These are the activations of a small neural network, seen along a few directions. Each row is one input.
Each table varies a few parts of the input and shows all the possible inputs, shuffled.
A made-up example of a description, with smaller parts first: one of 4 places along a line, together with either a single point or one of 9 places along a line or (one of 3 separate values, together with one of 8 places around a ring).
Shared parts are said once, and a part with two or three values counts as separate values.
(in the rows, 128 means zero)

A family of inputs:
r1: [129 106 153 121 118 117 171 146 135  91 157 110]
r2: [148 166 171  48 120 180  43  66 134 119  76  87]
r3: [125 159 150 131 121 117 152 128 144 114 140  88]
r4: [127 183 173 129 151 151 114 123 155 147 134  80]
r5: [124  70  58 176 127 108 118 131 108 146 137 164]
r6: [129  85  86 155 120 114 144 120  95 162 157 209]
r7: [125  99 135  98 136 128 159 123 117  64  32 154]
r8: [124  69  82 163 120 123 132 128 105 162 148 192]
r9: [116  81  52 176 127  99  99 151 118 127 136 171]
r10: [136 170 161 110 136 142 135 146 132 132 145  91]
r11: [124 146 151 130 112 101 158 141 151  95 145 108]
r12: [131 202 163  99 148 158 109 133 141 176 129  80]
Describe the family of inputs behind these rows. -> either one of 2 separate values or one of 4 places along a line or one of 6 places along a line

A family of inputs:
r13: [126  96  96 150 137 106 111 128 119 163 137 171]
r14: [128 158 177 106 129 135 171 138 146 114 164  79]
r15: [127 162 165 119 131 142 122 128 132 127 139  76]
r16: [ 97  98  89 152 122 120 131 122 120 156 145 153]
r17: [148 161 156 105 146 144  88 124 132 141 127  94]
r18: [120  90 111 158 134 103 189 164 126 132 166 148]
r19: [108  97 105 157 117 117 172 162 121 143 153 149]
r20: [157 135 155  81 121 143 102 103 117  50  26 112]
r21: [135 169 161 111 130 142 110 102 152 134 141 101]
r22: [131 163 169 117 128 143 142 143 155 114 150  82]
r23: [124 115  72 150 126 124 100 126 110 156 131 172]
r24: [129  70  98 127 120  99 122 111 101  72  34 187]
r25: [138 179 135  98 128 152  77 107 134 138 127 100]
r26: [124  98 105 162 124 122 154 134 128 150 152 168]
Changing only one part turns r20 into r24. The same change can be made to r25. Which row results? -> r23
Describe the family of inputs behind these rows. -> one of 2 separate values, together with either a single point or one of 6 places along a line
Change only the place on the line of 6 in r19. List by row number the other rows that result. -> r13, r16, r18, r23, r26
Change only the choice among 2 separate values in r17. List by row number the other rows that result. -> r13

A family of inputs:
r27: [113  84 116 178 125  99 194 174 123 116 157 146]
r28: [143 181 148 124 140 145 101 144 144 168 140  65]
r29: [109  83 115 139  94 104 124 125 127 111 167 107]
r30: [113  79  75 124 107 120  91  87 110 140 122 182]
r31: [129 153 132 138 116 134 110 127 136 182 214 108]
r32: [128 112  89 118 133 130  74 108 123 124  47 140]
r33: [115  84  73 164 144 113 154 138 109 139 111 219]
r34: [147 137 142  75 143 151 110  83 118  83  47 168]
r35: [137 139 181  83 125 134 151 115 138  63  97  96]
r36: [114 116 133 128 119 117 115 141 140  98  98  63]
r37: [131 161 131 178 144 124 178 177 130 183 203 147]
r38: [156 208 201  88 147 164 135 116 137 128 135  96]
Changing only one part turns r28 into r32. The same change can be made to r38. Which row results? -> r34
Describe the family of inputs behind these rows. -> one of 3 separate values, together with one of 4 places along a line

A family of inputs:
r39: [149 146 173  88 144 144 133 122 141  86  80  83]
r40: [149 210 208 125 148 143 185 169 158 150 191  49]
r41: [136 123  88 144 151 128 112 132 118 142  74 190]
r42: [125 119 128 185 120 107 209 185 131 166 245 145]
r43: [139 210 165 128 136 145 135 135 148 187 238  92]
r44: [143 146 144  87 126 150  95  79 120 134 113 142]
r45: [116  68 103 143 116 113 165 115 108 113 122 191]
r46: [150 154 167  88 139 150 138 122 139  82  63 106]
r47: [ 99  50  94 168  96  92 144 139 123 111 160 136]
r48: [111 113  77 153 127 118  98 151 123 143 107 133]
r49: [127 145 133  95 112 139  82  93 125 131 137 103]
r50: [111  55  96 153 106  98 154 135 116 111 145 155]
r51: [120 119  91 143 141 129 111 129 117 152  85 169]
r52: [149 152 139  85 134 154  94  83 117 120 101 164]
r53: [119  77 101 141 124 112 166 111 106 107 113 210]
r54: [126 144 166 103 115 131 121 130 148  92 104  43]
r55: [119 135 140 105 105 129  75  95 134 139 153  83]
r56: [137 149 133  97 122 144  85  93 122 124 123 129]
r57: [110  99  81 168 119 110  90 148 129 153 123 110]
r58: [124 121  84 152 137 119 105 134 118 152  99 151]
r59: [132 144 168  95 132 137 128 136 144  86  90  67]
r60: [123 173 112 191 155 126 150 189 143 204 212 118]
r61: [115  64  98 153 116 103 157 128 111 109 134 178]
r62: [145 157 180  81 153 153 140 118 134  78  58 122]
Changing only one part turns r62 into r41. The same change can be made to r59. Which row results? -> r48
Describe the family of inputs behind these rows. -> one of 4 places along a line, together with either a single point or one of 5 places along a line
List by row number the other rows that have the place on the line of 4 in common with r53. -> r42, r45, r47, r50, r61
List by row number the other rows that have the place on the line of 4 in common with r56. -> r43, r44, r49, r52, r55
